Each row below holds a small network's activations on one input, seen along a few directions.
Each table varies a few parts of the input and shows all the possible inputs, shuffled.
A made-up example of a description, with smaller parts first: one of 6 places along a line, together with either a single point or one of 11 places around a ring or (one of 3 separate values, together with one of 5 places around a ring).
Shared parts are said once, and a part with two or three values counts as separate values.

Other details of the inputs shift rows strongly along two fixed directions, in all tables alike. That doesn't count.

A family of inputs:
r1: [8 -4 -9 -30 5 8 -35 22 0 13 -44 31]
r2: [-28 9 -12 -18 7 -4 -24 10 28 -8 -5 -26]
r3: [40 -39 -7 -4 -46 -17 18 -13 -35 2 8 24]
r4: [55 -28 11 13 -41 2 10 -17 -40 13 -8 47]
r5: [-58 54 11 39 38 -4 28 -18 24 -27 20 -45]
r6: [-13 -14 2 -22 -5 5 -44 29 18 -22 -25 3]
r7: [5 -6 -23 -42 -12 -7 -31 17 12 20 -29 3]
r8: [-25 16 -39 -30 51 -17 -6 39 19 15 17 -35]
r9: [-13 -11 -16 -64 -6 -7 -45 34 28 13 -29 0]
r10: [-44 14 4 -11 46 28 -26 34 26 -28 33 -56]
r11: [-3 -9 10 -48 -12 26 -81 23 27 2 -46 11]
r12: [34 -30 16 31 -38 -4 26 -27 -33 -7 15 15]
r13: [11 -21 -8 -46 -21 -13 -18 21 3 15 -18 15]
r14: [-38 3 -4 -9 40 26 -31 39 24 -40 30 -53]
r15: [39 -38 -11 -4 -35 -21 28 -8 -29 12 1 31]
r16: [29 -1 -16 29 -15 -17 50 -29 -35 11 9 16]
r17: [55 -21 3 5 -35 0 13 -16 -41 20 -12 51]
r18: [-7 37 14 29 14 3 28 -22 -1 12 -2 5]
r19: [-57 52 16 73 52 15 32 -26 17 -34 20 -37]
r20: [-53 62 -11 34 46 -7 45 -17 26 0 12 -38]
r21: [39 -32 -11 -3 -27 -21 27 -9 -31 17 -6 36]
r22: [-6 -15 -7 -23 -10 -5 -30 24 14 -17 -18 -1]
r23: [33 -17 17 38 -26 4 17 -27 -29 0 6 32]
r24: [42 -38 18 2 -48 -4 7 -17 -24 0 4 23]
r25: [-58 50 25 46 37 10 24 -23 25 -23 17 -47]
r26: [12 -17 8 -34 -10 11 -55 29 8 11 -44 29]
r27: [-25 36 15 -3 24 18 -25 9 28 7 -27 -2]
r28: [-35 67 6 53 44 7 27 -29 15 3 -2 -28]
r29: [-58 36 12 -12 31 24 -52 24 53 -14 -22 -30]
r30: [35 -33 -7 -24 -37 -14 4 -9 -15 18 -3 21]
r31: [-5 -1 31 17 -13 6 6 -12 -6 -10 3 14]
r32: [7 -42 -13 -56 -1 30 -72 50 7 -18 11 -22]
r33: [-9 20 7 61 6 -3 57 -42 -15 -24 40 -25]
r34: [-5 14 1 -29 5 1 -31 17 11 20 -38 24]
r35: [-2 19 -17 13 13 -3 7 -8 -4 6 -15 1]
r36: [-27 18 -55 -10 52 -7 -8 32 21 3 23 -46]
r37: [-2 -16 4 -6 15 27 -13 13 6 -22 46 -44]
r38: [-17 21 9 37 3 -13 58 -36 -10 -9 34 -20]
r39: [29 -12 -3 -16 -20 -8 -1 -6 -12 23 -19 20]
r40: [48 -46 19 -5 -59 -13 26 -19 -28 5 20 30]
r41: [10 17 9 34 0 -11 59 -34 -17 16 11 10]
r42: [-14 -20 -11 -69 -15 -8 -57 41 23 2 -30 7]
r43: [57 -47 -35 -8 0 -28 35 9 -37 24 37 16]
r44: [6 5 -33 11 33 -17 33 -5 -2 15 46 -31]
r45: [-6 28 4 23 8 -14 38 -20 -9 11 -4 4]
r46: [24 4 28 40 -11 -2 44 -31 -33 11 1 35]
r47: [-5 -18 -6 -57 -18 2 -65 30 29 -12 -26 -12]
r48: [-2 15 29 34 0 11 16 -24 0 -2 6 11]
r49: [6 4 -23 21 32 -22 60 -13 -14 15 58 -24]
r50: [11 -27 8 -49 -27 20 -67 23 20 -2 -30 13]
r51: [54 -46 -13 -1 -52 -21 25 -18 -40 16 8 33]
r52: [-4 -15 5 -39 -5 18 -78 40 20 -5 -45 28]
r53: [-22 -12 5 -31 19 31 -37 38 26 -21 29 -43]
r54: [-6 14 -10 -5 4 -14 21 -3 0 15 -6 8]
r55: [-52 30 -16 -1 35 -3 -8 11 26 -26 -5 -36]
r56: [28 -8 15 5 -24 5 -9 -12 -10 15 -17 29]
r57: [-10 22 18 71 9 14 41 -39 -14 -21 30 -11]
r58: [16 -12 27 34 -21 -7 44 -30 -28 -8 15 16]
r59: [-45 46 -18 11 41 -6 -1 9 22 -6 -25 -17]
r60: [17 -14 27 4 -22 9 -7 -8 -14 5 -11 36]
Each input here is: one of 5 places around a ring, together with either one of 2 separate values or one of 10 places around a ring.
Q: Changing only the place on the ring of 5 turns r55 into r42. The same change can be made to r14. Which row results?
A: r10
Q: Changing only the place on the ring of 5 turns r41 into r59. The same change can be made to r25. Which row results?
A: r6
Q: Which other rows does r36 become when the choice among 2 separate values takes its other values? List them by row number.
A: r32

A family of inputs:
r61: [-33 28 -28 -11 40 -11 6 14 22 3 3 -36]
r62: [-2 10 -4 7 31 10 4 8 0 1 20 -17]
r63: [-46 43 20 30 25 15 -2 -11 29 -22 -8 -27]
r64: [34 -30 26 1 -43 4 -1 -17 -17 1 -9 34]
r65: [-7 3 15 8 -20 -13 9 -16 3 -7 -3 6]
r66: [-43 40 9 24 14 -2 7 -15 20 -19 -3 -26]
r67: [-52 22 9 -35 14 19 -70 33 52 -16 -41 -18]
r68: [17 -8 15 -23 -16 17 -40 11 0 15 -35 34]
r69: [-9 -19 -18 -59 10 15 -69 52 22 -8 -17 -15]
r70: [-1 -15 -7 -2 7 4 -5 13 -4 -10 21 -14]
r71: [56 -50 20 -2 -70 -18 20 -29 -38 8 -1 48]
r72: [36 -28 -3 -35 -45 -15 -18 0 -12 29 -39 46]
r73: [-12 -1 -5 0 16 5 5 6 9 -14 28 -30]
r74: [23 -4 -6 49 8 -17 76 -33 -37 3 49 1]
r75: [-29 15 -5 -50 11 13 -74 39 39 4 -63 11]
r76: [-45 51 0 53 67 9 36 -10 14 -11 42 -51]
r77: [-36 15 4 -47 10 26 -87 46 42 -11 -62 -2]
r78: [-44 35 -7 47 35 -12 63 -24 7 -22 56 -56]
r79: [21 -29 -10 -4 -22 -16 26 -8 -17 -3 32 -7]
r80: [32 -28 -5 18 -14 0 24 -11 -30 -3 31 4]
r81: [73 -51 35 32 -69 -7 50 -50 -56 9 17 55]
r82: [81 -55 -11 13 -49 -34 73 -33 -61 31 36 40]
r83: [-89 87 17 69 66 21 13 -16 41 -35 -1 -52]
r84: [-5 -6 -13 2 0 -12 26 -5 -6 -11 35 -25]
r85: [38 -10 8 51 2 -2 62 -35 -44 7 52 7]
r86: [14 -15 15 -53 -17 22 -69 34 13 16 -55 37]
r87: [-3 -3 -4 -42 -9 7 -58 26 20 12 -53 25]
r88: [12 -6 12 65 3 -7 86 -44 -31 -11 72 -17]
r89: [11 -32 -33 -77 -2 -1 -73 59 16 12 -30 9]
r90: [39 -13 -15 37 -9 -29 81 -38 -42 17 43 8]
r91: [77 -68 -4 -44 -44 -1 -22 20 -36 29 3 43]
r92: [4 -38 -16 -71 -9 10 -69 51 19 -3 -12 -9]
r93: [4 9 0 -9 -10 -12 -1 -6 1 17 -31 20]
r94: [53 -49 1 10 -44 -24 65 -26 -47 3 51 14]
r95: [33 2 18 50 -20 -7 58 -47 -38 10 6 37]
r96: [46 -50 -26 -54 -26 -11 -33 33 -13 19 -10 27]
r97: [15 -43 -21 -69 -14 12 -77 55 9 -1 -20 6]
r98: [22 -23 13 -18 -35 11 -35 6 -6 1 -30 34]
r99: [5 25 23 45 5 14 26 -31 -13 5 2 14]
r100: [-45 39 11 17 15 -2 4 -9 25 -19 -8 -26]
r101: [-62 70 15 62 48 21 14 -22 24 -28 -2 -38]
r102: [43 -31 0 -26 -47 -16 -6 -7 -22 29 -32 51]
r103: [-77 87 5 55 65 9 18 -15 36 -17 -10 -36]
r104: [-67 78 -2 45 51 -7 30 -20 30 -6 -9 -36]
r105: [-6 -15 -30 -63 15 0 -62 54 23 6 -25 -6]
r106: [-34 37 -23 23 43 -16 44 -10 12 1 28 -42]
r107: [25 -29 -2 5 -16 -3 19 -9 -17 -3 33 -4]
r108: [-66 53 8 -23 47 29 -72 38 57 -5 -48 -21]
Q: Describe the family of inputs behind these rows.
A: one of 2 separate values, together with one of 4 places along a line, together with one of 6 places along a line
Q: Changing only the choice among 2 separate values turns r97 into r101. The same change can be made to r105. Which row results?
A: r75
Q: Changing only the choice among 2 separate values turns r72 into r82. The same change can be made to r83. Which row results?
A: r70
Q: Which other rows does r107 become when the place on the line of 4 takes its other values? List them by row number.
A: r73, r88, r92

A family of inputs:
r109: [9 -1 10 25 8 -4 40 -15 -15 -1 35 -4]
r110: [-24 29 -4 37 27 10 12 -13 6 -17 13 -30]
r111: [18 -8 -8 8 -3 -1 6 -7 -14 4 3 9]
r112: [26 -41 -5 -54 -35 -13 -23 21 -2 13 -5 19]
r113: [-17 26 -5 35 27 -6 42 -21 1 0 28 -26]
r114: [29 -26 1 -12 -11 -7 6 6 -15 13 11 19]
r115: [-29 31 -16 6 33 -2 4 5 17 0 4 -26]
r116: [-22 14 -15 -13 21 13 -39 19 22 -9 -19 -17]
r117: [-7 -8 -5 -28 2 13 -44 25 16 -8 -12 -11]
r118: [23 5 29 31 -32 -8 43 -44 -25 14 -7 36]
r119: [29 -32 5 -6 -33 -10 20 -10 -20 1 13 14]
r120: [-25 45 -7 57 44 0 48 -28 -2 -5 29 -31]
r121: [8 -20 5 -18 -3 5 -11 15 0 2 9 2]
r122: [-12 42 25 49 13 13 30 -36 -1 3 -4 3]
r123: [27 -24 -9 -7 -21 -9 1 -3 -20 9 -5 23]
r124: [-21 18 17 13 -4 2 -6 -13 13 -8 -23 6]
r125: [-6 11 23 20 -10 5 3 -20 3 -3 -12 14]
r126: [-24 16 -15 -22 32 7 -30 22 26 3 -4 -27]
r127: [-26 16 -13 -12 11 -1 -20 13 18 -12 -20 -14]
r128: [-19 5 -5 -11 8 4 -15 10 16 -11 3 -20]
r129: [-50 43 -9 6 50 10 -10 8 35 -10 15 -51]
r130: [-8 17 -2 43 8 -3 37 -26 -11 -11 17 -8]
r131: [11 0 1 16 11 -6 30 -7 -13 8 16 3]
r132: [-8 -6 -18 -45 1 -9 -30 28 19 11 -22 -1]
r133: [-3 -8 -19 -37 -7 -11 -24 23 9 7 -22 5]
r134: [-9 -4 -19 -36 -2 -8 -35 24 14 0 -28 3]
r135: [-11 7 0 16 0 -7 15 -11 0 -13 3 -10]
r136: [58 -51 -9 -25 -46 -15 2 2 -35 24 -5 45]
r137: [-7 -8 -14 -46 -1 -10 -31 29 20 8 -16 -5]
r138: [57 -54 5 -12 -44 -2 0 2 -37 7 1 43]
r139: [-1 10 7 38 13 4 44 -25 -11 -5 39 -21]
r140: [17 -18 -15 -40 -2 2 -32 25 4 16 -15 9]
r141: [12 -9 7 13 -4 6 18 -14 -12 -5 24 -4]
r142: [-15 8 20 -7 1 14 -35 13 19 -5 -31 14]
r143: [-23 34 20 4 14 16 -21 3 17 5 -33 9]
r144: [16 4 23 7 -23 0 4 -19 -10 15 -26 34]
r145: [-23 34 -7 31 37 2 22 -3 3 -4 12 -18]
r146: [-28 26 16 11 12 16 -24 -1 23 -9 -21 -4]
r147: [8 7 6 43 4 1 41 -23 -24 -9 20 5]
r148: [63 -46 21 26 -42 -7 54 -31 -55 5 38 35]
r149: [32 -33 -6 -31 -19 0 -29 23 -14 9 -18 32]
r150: [36 -43 2 -25 -36 -6 -1 3 -18 11 11 19]
r151: [19 -8 14 50 -15 -16 81 -46 -33 -2 49 -2]
r152: [-38 21 -9 -8 19 7 -28 17 28 -18 -7 -34]
r153: [-37 26 2 11 31 14 -11 12 21 -21 5 -30]
r154: [-19 2 -10 -15 4 3 -34 18 16 -10 -16 -13]
r155: [14 -32 -3 -40 -34 -7 -28 16 0 -2 -15 13]
r156: [-1 -16 -11 -50 -4 -1 -43 32 19 6 -9 -6]
Q: Describe the family of inputs behind these rows.
A: one of 4 places along a line, together with either one of 2 separate values or one of 10 places around a ring
Q: Changing only the place on the line of 4 turns r131 into r140. The same change can be made to r143. Which row results?
A: r122
Q: Changing only the place on the line of 4 turns r119 into r128. The same change can be made to r155. Which row results?
A: r152
Q: Start at r117 and move only the place on the ring of 10, one step at a time. The first step leads to r110. Which rows follow, in order?
A: r116, r111, r120, r140, r126, r129, r139, r141
Q: Start at r131 and move only the place on the ring of 10, one step at a time. The first step leads to r145. Which rows follow, in order?
A: r149, r147, r138, r153, r148, r121, r109, r114
